A small network was shown many inputs. Here are its activations along a few directions, one row for each input.
In each table, some parts of the input vary, and every possible input appears once, in random order.
Descriptions start from the smaller parts, as in this example, which fits no table here: one of 3 separate values, together with either a single point or one of 9 places along a line or (one of 6 places along a line, together with one of 8 places around a ring).
Shared parts are said once, and a part with two or three values counts as separate values.

Other details of the inputs shift rows strongly along two fixed directions, in all tables alike. That doesn't count.
These rows show it; all are for the same input, with only those details redrawn:
[ 11   5  -3  16  -2 -15  12   5   7  -5   5  -5  12]
[ 28 -14  17 -29 -12   7 -21 -23  -8 -24   9 -11   4]
[ 28 -14  17 -29 -12   7 -21 -22  -8 -24   9 -11   5]
[ -7  15 -17  35   1 -24  25  10  13   6  -2   0  11]
[ 28 -14  17 -28 -12   7 -21 -22  -8 -24   9 -11   5]
[-96  21 -49  -2 -13   9 -11 -64  -1  14 -57  25 -25]
[  9  -4   3 -10  -9  -1  -8 -17  -2 -13   1  -6   4]

Rows:
R1: [ 23 -14  25 -39  12  17 -27   4  -7 -17   8  -4  -6]
R2: [ 19 -27  19 -31  -9  19 -13 -20 -16 -17   1 -11   2]
R3: [-13  14  -6  35   0 -15  28  11  12   8  -6   9  15]
R4: [-91   8 -20 -21   5  21 -33 -60  -9   9 -40  28 -41]
R5: [ 5  4  6  4 -3 -7  3 29 -1 19  1 -4 -2]
R6: [ 5  1 -4 11 12 -5 -1 32  5  1 16 12  6]
R7: [ 29 -23  12 -37  -5  15 -19 -20  -7 -16   0 -16   5]
R8: [ 17 -20  34 -30  10  13 -33  -6  -1 -17  17  -4  -8]
R9: [ 19  -1  21 -35  -8  12 -36 -13  -9  -4  19 -15   0]
R10: [ 1 -4  5 18 -4  0 16  4 -2  3 -3  1 13]
R11: [ 27 -14  17 -45 -17   6 -22  -5 -16  -1  12   2  -6]
R12: [  1   9   1  10  19  -2   4  17   9  -2  10  -1 -10]
R13: [ 15 -19  28 -30   6  20 -32 -16  -2 -20  17  -2 -17]
R14: [ 11   3  -3  22  -1 -13   9   2   0  -2   3  -5  10]
R15: [  3  14  13  11  -1 -11   6  20  -5  11  10 -11  -4]
R16: [  7   1  -4  18  -1 -10   4   5   9   1  -1  -5  12]
R17: [ 9  3  2 23 -1 -9  9  3 -1  0  0 -1 11]
R18: [ 5  4 -5 12 12 -7  2 25 -5 -2 17 13  2]
R19: [ 0 -7  2 16 -3  0 17  6 -2  2 -2 -2 11]
R20: [ 22   1  22 -32  -8   9 -31 -17 -19  -6  22 -15  -3]
R21: [ -9   7 -19  26   7 -19  36  13  10   9  -8  -1  10]
R22: [ 15   4  -7  11   2 -16  17   5   7  -2   6  -8  12]
R23: [  0   4  13  12  19 -14   7  18  11  -3  18   3  -3]
R24: [ -7  12 -22  34   6 -20  26   5   6  12  -7  -1   9]
R25: [ 21 -17  16 -39   8  16 -34   2  -9 -18  11   4  -6]
R26: [  3 -15   6 -18  -7   9   3 -11  -4 -10  -4  -6   3]
R27: [ 14   1  -8   7   3 -14  22   7   5  -2   2  -9  12]
R28: [  9   6   2  17  -2 -11  11   5   6  -3   3  -1  13]
R29: [  5  -6   2 -23 -13   2 -13  -4 -17  13   0   9  -9]
R30: [-77   8 -34 -14 -17  30 -27 -70  -5   8 -52  23 -28]
R31: [-83   8 -42 -24  -6  33 -35 -49  -9   7 -37  37 -39]
R32: [  5  -5  -3 -16   9  13 -16   3  -3  -9   6  10 -14]
R33: [ 21 -11  24 -37 -13  13 -26  -4 -25  -2   5  -8 -13]
R34: [ 26 -27  15 -36  -4  17 -17 -17  -8 -16  -1 -14   6]
R35: [-3 -8 -4 16 -6  8 16  4  6  3 -4  0  5]
R36: [ 22   3  22 -38 -10   7 -29 -15 -12  -9  24 -15  -1]
R37: [ 10   6  -3   5  17 -13   8  29   3  -5  15   9   1]
R38: [  7   0  -4   0  -6 -11   3  22   1  23   3   8   2]
R39: [-1 -4 -1 17 -6  8 14  1  7  3 -4  3  7]
R40: [ -4   5  11 -15 -10  12 -16  -6  -4   3   3  -9 -18]
R41: [-99  22 -45  -9 -16  21 -15 -42  -8  35 -58  27 -46]
R42: [  2 -11  -1  11   1  -1  17  12   7   4  -4  -6  13]
R43: [-14   9  -8  33   0 -12  33  15  11  10  -5   6  15]
R44: [-11  22  -6  26  26 -22  22  31  13   5   9   3  -1]
R45: [ 10  -2 -10  11   4 -10  18   2  -2   1  -2  -8   9]
R46: [  7   9   6   2  -4 -12  10  27  -4  13   5  -3  -4]
R47: [  7   2 -10  20  -4  -4   7  -2   8  -1   1  -4   4]
R48: [ 1 -6  6 16 -3  1 12 10  8  5 -4  0 17]
R49: [ 2  1  6 20 -3 -3 11  0 -1  1 -3  4 12]
R50: [ 13   5  -2  17  -2 -16  13   6   7  -5   7  -6  12]
R51: [ 24 -10  25 -43  11  13 -21   0 -10 -23  12  -3  -8]
R52: [ 28 -20  13 -33  -7  13 -25 -23  -6 -16   3 -14   5]
R53: [-16  11 -13  39  -2  -4  24   5  14  12 -11  10   7]
R54: [ 5  1  2 19  0 -6  4  6  8  3 -3 -1 14]
R55: [-15  26  -1  25   1 -21  22  29   8  18   6  -5  -2]
R56: [  6   6  -5   8  11 -10   5  29   2  -5  20  12   4]
R57: [-10   4 -26  31   6  -8  32   9  13  12 -11   0   4]
R58: [-20  23  -2  27   3 -16  14  28  10  24  -2  -5  -2]
R59: [-74   7 -44 -20 -14  26 -23 -72  -4   9 -51  17 -30]
R60: [ 4  7  8  9 24 -9  2 27 10  0 11 -3  0]
R61: [ 0 -1  6 18 -2 -1  6  4  8  3 -6  4 15]
R62: [  0 -10   3  15  -2   2  14  13   7   4  -3  -3  15]
R63: [ 21   0  16 -32 -11  17 -32 -19  -9  -6  21 -13  -8]
R64: [-14  14 -18  27  22 -17  16  28   2  10   2  16  -3]
R65: [ 10  -2 -15  11   1  -2  17   0   7   1  -3  -7   4]
R66: [-1 -9 -8 12 -2  5 18  3  6  2 -5 -4  3]
R67: [  6   1 -10   3  -9  -5   6  15   1  21   4   9  -7]
R68: [-15   5 -10  31   0 -12  35  18  11   9  -5   3  13]
R69: [ 27 -24  14 -32  -5  14 -12 -21 -17 -17   1 -13   3]
R70: [-15  20  -7  30  26 -19  18  26   7   9   4   4  -5]
R71: [ 8  7  5  7 22 -7 10 26 -2 -1  7  3 -2]
R72: [ 4  6 -2  6 18  2  8 21  6 -1  4  4 -9]
Q: The inputs of R48 and R43 match in every part but one. If R60 is changed in the same way as R48 into R43, which row does it become?
A: R44
Q: What is each input in this table made of?
A: one of 4 separate values, together with either one of 4 places along a line or one of 5 places along a line or one of 9 places around a ring
Q: Change only the choice among 4 separate values in R59. List by row number the other rows that result.
A: R22, R24, R52
Q: Change only the place on the line of 4 in R11. List by row number the other rows that result.
A: R36, R46, R55
Q: Start at R66 and move only the place on the ring of 9, one step at a time. The first step leads to R35. Which rows follow, in order?
A: R39, R53, R30, R47, R59, R65, R57
Q: Start at R2 and move only the place on the ring of 9, one step at a time. The first step leads to R69. Which rows follow, in order?
A: R45, R24, R14, R17, R49, R10, R19
Q: Change only the choice among 4 separate values in R37. List by row number the other rows that result.
A: R25, R32, R64

Rows:
R73: [-29  36 -73  63   7 -44  64  23  19  36 -23  10  10]
R74: [ 79   1  43 -11   4   4 -29  56  -5   1  67 -17 -14]
R75: [-77  -2  -9   0 -16  36 -17 -63   1   2 -47  24  -9]
R76: [-33 -35 -11 -42 -14  43 -17 -49 -12  -3 -46  11 -18]
R77: [ 25   9  41  -8  21 -20  17  29  -5  -6  22 -32  -1]
R78: [ 48 -18  11   4  18   0   5   3  10 -41  23 -15  18]
R79: [ 92 -20  17 -11  11 -18   2  12   4 -39  44 -28  24]
R80: [-36  36 -27  95  12 -38  52  22  34  12  -5  10  25]
R81: [-29 -24 -29 -51 -25  31 -19 -50 -23   4 -42   5 -16]
R82: [-64   9  -4 -64  16  32 -65 -21 -17   7  -6  34 -55]
R83: [ 80 -42  40  -1  17  12  10  26   7 -36  31 -22  30]
R84: [-53   3  -2 -64  27  24 -62  -6 -27  -5 -10  49 -49]
R85: [-35  14 -19  84  -7 -25  63  39  24  43 -24  12  23]
R86: [-42  50 -55  85 -10 -52  61  25  18  50 -18  12  21]
R87: [ 84 -10  40   2  -9 -21  -7   7   0 -30  50 -27  33]
R88: [-50  15  13 -51  -7  26 -50 -46 -10   8 -24 -12 -37]
R89: [ 41 -21  25 -29 -44  11  -8  -7 -17  -1   6 -13  16]
Q: What is each input in this table made of?
A: either one of 5 places along a line or (one of 2 separate values, together with one of 6 places around a ring)
Q: Change only the place on the ring of 6 in R75. List by row number the other rows that result.
A: R80, R85, R86, R87, R89
